Each row below holds a small network's activations on one input, seen along a few directions.
Each table varies a few parts of the input and shows all the possible inputs, shuffled.
A made-up example of a description, with smaller parts first: one of 4 places along a line, together with either a single point or one of 11 places around a ring or (one of 3 separate values, together with one of 5 places around a ring).
Shared parts are said once, and a part with two or three values counts as separate values.
In the rows, zero is written as 128.

Other details of the inputs vary at random and push rows far along three fixed directions, the same in every table; ignore that.

Rows:
x1: [167 118 218 104 128 125 108 187 140 168  68 140]
x2: [101  76 107 115 145 116 156 152  66 112 151 195]
x3: [143 139 134 113 120 142 121 130 164 142 123 140]
x4: [ 74 105 148 158  95 100 133  57  71 138 139 119]
x5: [ 94  56 153 164 110 120 133 132 144 155 119 186]
x6: [149 113 176 100 143 130 126 183 134 152  90 151]
x7: [128 186 121 114 120 127 118  75 105 120 139  62]
x8: [131 156 209 137  91  88 108  81  43 142  62  69]
x9: [152 183 147 100 119 111 117 114  83 114  89  73]
x10: [ 98  91 116 122 120 111 149 133  84 120 111 181]
x11: [137 120  50 131 156 153 146 159 171 101 170 159]
x12: [164 151 167 136 136 146 110 158 193 151 101  96]
x13: [ 89  51 117 181 116 119 145 136 127 136 152 191]
x14: [168 147 157 123 128 146 103 159 194 153 103 122]
x15: [ 85  45 123 178 116 120 148 134 140 140 141 189]
x16: [133 131  66 114 151 152 137 152 171 113 156 154]
x17: [162 140 144 136 135 147 116 163 195 144 106 108]
x18: [117 181  71 113 137 127 130  69  94  88 171  68]
x19: [158 169  19  68 167 173 139 161 191  81 183 148]
x20: [130 188  47 121 149 132 130  85  92  78 183  74]
x21: [122 165  74 142 146 127 136  93  95  88 182  80]
x22: [164 138 153  85 130 133 124 172 164 135  65 138]
x23: [143 130  93  74 168 139 144 180 132 107 137 153]
x24: [164 155 161 104 117 147 107 144 192 154 103 122]
x25: [154 180 181 151 121 122 101 104 126 138 115  42]
x26: [ 80 116 111 157 108 105 134  58  52 115 167 125]
x27: [ 80  47 128 176 124 119 152 132 131 136 153 188]
x28: [ 96 107 194 167  89 106 112  78  91 163 104 112]
Each input here is: one of 4 places along a line, together with either one of 2 separate values or one of 5 places along a line.
- The inputs of x20 and x14 match in every part but the place on the line of 4. If x2 is changed in the same way as x20 into x14, which row does it become? => x1
- Change only the place on the line of 4 in x12. List by row number the other rows that result. => x21, x25, x27
- Change only the place on the line of 5 in x12. List by row number the other rows that result. => x7, x16, x17, x28
- Which other rows agree with x23 in the place on the line of 4? List them by row number. => x4, x5, x15, x18, x22, x27

Rows:
x29: [147 100 200 162 112 124 113 154 163 162  77 125]
x30: [ 65 102  35 153 131 117 160  86  77  91 190 151]
x31: [ 94  65 119 157 120 121 150 127 141 129 146 180]
x32: [161 185 100  94 150 160 117 131 194 126 134  88]
x33: [ 99 108 144 156 119 104 122  85  63 128 149 109]
x34: [ 77  97  77 155 143 120 150  98  77 109 192 138]
x35: [104 159 154 166  98 101 123  53  75 125 118  60]
x36: [100 110  82 136 132 116 137 103  64 104 168 138]
x37: [149 168  65 102 152 158 130 143 183 112 140 120]
x38: [129  92 222 154 115 129 111 155 172 193  92 145]
x39: [ 63  84  42 148 141 113 163 115  53  90 198 192]
x40: [144 188  36 102 151 147 140 122 153  75 164  90]
x41: [155  83 103 102 148 160 143 209 196 131 133 229]
x42: [195 218  90  85 149 147 114 148 175  96 113  67]
x43: [101  95 166 159 111 105 121 103  62 149 128 136]
x44: [143 143  62  88 157 152 136 148 166 105 164 144]
x45: [115 123 164 174 115 105 112  96  88 139 114  77]
x46: [140 180 130 113 112 125 117  83  97 118 124  82]
x47: [107 106 193 165 104 101 121  90  67 145 125 112]
x48: [110 131 163 157  96 105 112  90  88 146 101 104]
x49: [129 123 157 154 124 120 123 112 124 131 126  93]
x50: [180 168 141  80 152 161 108 180 197 144 124 122]
x51: [158 209 100 107 149 138 111  99 139 106 145  26]
x52: [ 57  21  97 161 119 128 158 137 142 143 163 238]
x53: [148 166  69  81 142 152 135 136 166  95 161 128]
x54: [176 211  64  76 151 144 127 124 136  83 149  77]
x55: [ 63  50  89 158 117 119 163 113 122 119 172 205]
x56: [145 120  73 122 160 155 148 180 178 106 151 160]
x57: [ 80 132  59 123 131 118 143  70  65  94 192 125]
x58: [122 110 209 172 105 103 105 115  84 164  86 108]
x59: [141  81  91 126 159 162 143 210 209 136 135 204]
x60: [164 174 187 127 116 120 100 107 118 135 103  48]
x61: [165 208  65  75 149 151 116 121 142  97 147  79]
x62: [110 151  95 127 142 119 132  87  62 102 180  91]
x63: [115 195  67 125 125 115 134  56  56  74 159  66]
x64: [108 120 196 156  96 100 122  95  60 150 114 118]
x65: [107  67 179 164  98 104 127 122  90 149 110 170]
x66: [143 133 163 146 121 118 119 134 111 133 104 114]
x67: [147 145  63  88 152 149 143 150 170  93 163 147]
x68: [ 81  65 108 121 144 106 165 144  69 112 137 185]
x69: [183 179 112  96 165 160 110 161 199 121 128  74]
x70: [ 85  75  64 152 136 116 150 124  77 101 170 182]
x71: [147 120  91  69 157 143 148 187 171 114 106 168]
x72: [115 132 157 158 104 101 114  88  78 137 106  90]
x73: [128 101 194 157 117 128 119 157 158 175  93 144]
x74: [161 120 115  85 137 166 121 184 211 149 110 196]
x75: [121 162 126 117 122 127 115  80 104 129 141  94]
x76: [148 161 207 128 113 120 107 116 120 152 106  82]
x77: [160 117 237 129 107 131  96 165 160 196  65 140]
x78: [ 99  78 189 141 113  92 134 120  62 142  84 135]
x79: [130  77 187 144 101 133 114 160 177 182  70 197]
x80: [126 126 138 155 114 117 130 116 131 127 114 109]
x81: [105  43 127 138 121 148 149 167 208 154 130 241]
x82: [157 110 240 154 112 130 103 158 181 184  71 113]
x83: [170 142 107 109 150 158 122 181 219 134 111 134]
x84: [151 147 150  78 133 131 128 156 150 135  75 118]
x85: [161 184 145 132 126 116 106 107  96 109 108  48]
x86: [149 148 110  65 164 143 145 184 147 112 116 144]
x87: [164 128 222 124  90 130  98 150 176 179  55 132]
x88: [132 133 180 155 115 121 124 132 130 146 104 105]
x89: [151 129  91 106 150 150 142 187 171 111 139 177]
x90: [126  97 188 132  99 129 121 126 159 163 100 168]
x91: [ 65  76  81 158 134 119 168 112  89 104 198 182]
x92: [ 79 125 129 120 114  96 144  73  35 116 117 111]
x93: [132 111 101 113 132 136 128 146 142 130 133 166]
x94: [167 236 141 114 114 119  98  80 102 106 101   6]
- The inputs of x40 and x29 match in every part but one. If x48 is changed in the same way as x40 into x29, which row does it become? => x70
- Describe the family of inputs behind these rows. => one of 6 places along a line, together with either a single point or (one of 2 separate values, together with one of 5 places around a ring)
- Change only the place on the ring of 5 in x46. List by row number the other rows that result. => x35, x63, x81, x90
- Change only the place on the line of 6 in x74. List by row number the other rows that result. => x36, x43, x61, x77, x93
- Change only the place on the ring of 5 in x88. List by row number the other rows that result. => x64, x76, x89, x91
- Which other rows agree with x47 in the place on the line of 6? List them by row number. => x34, x41, x43, x56, x58, x59, x62, x66, x68, x82
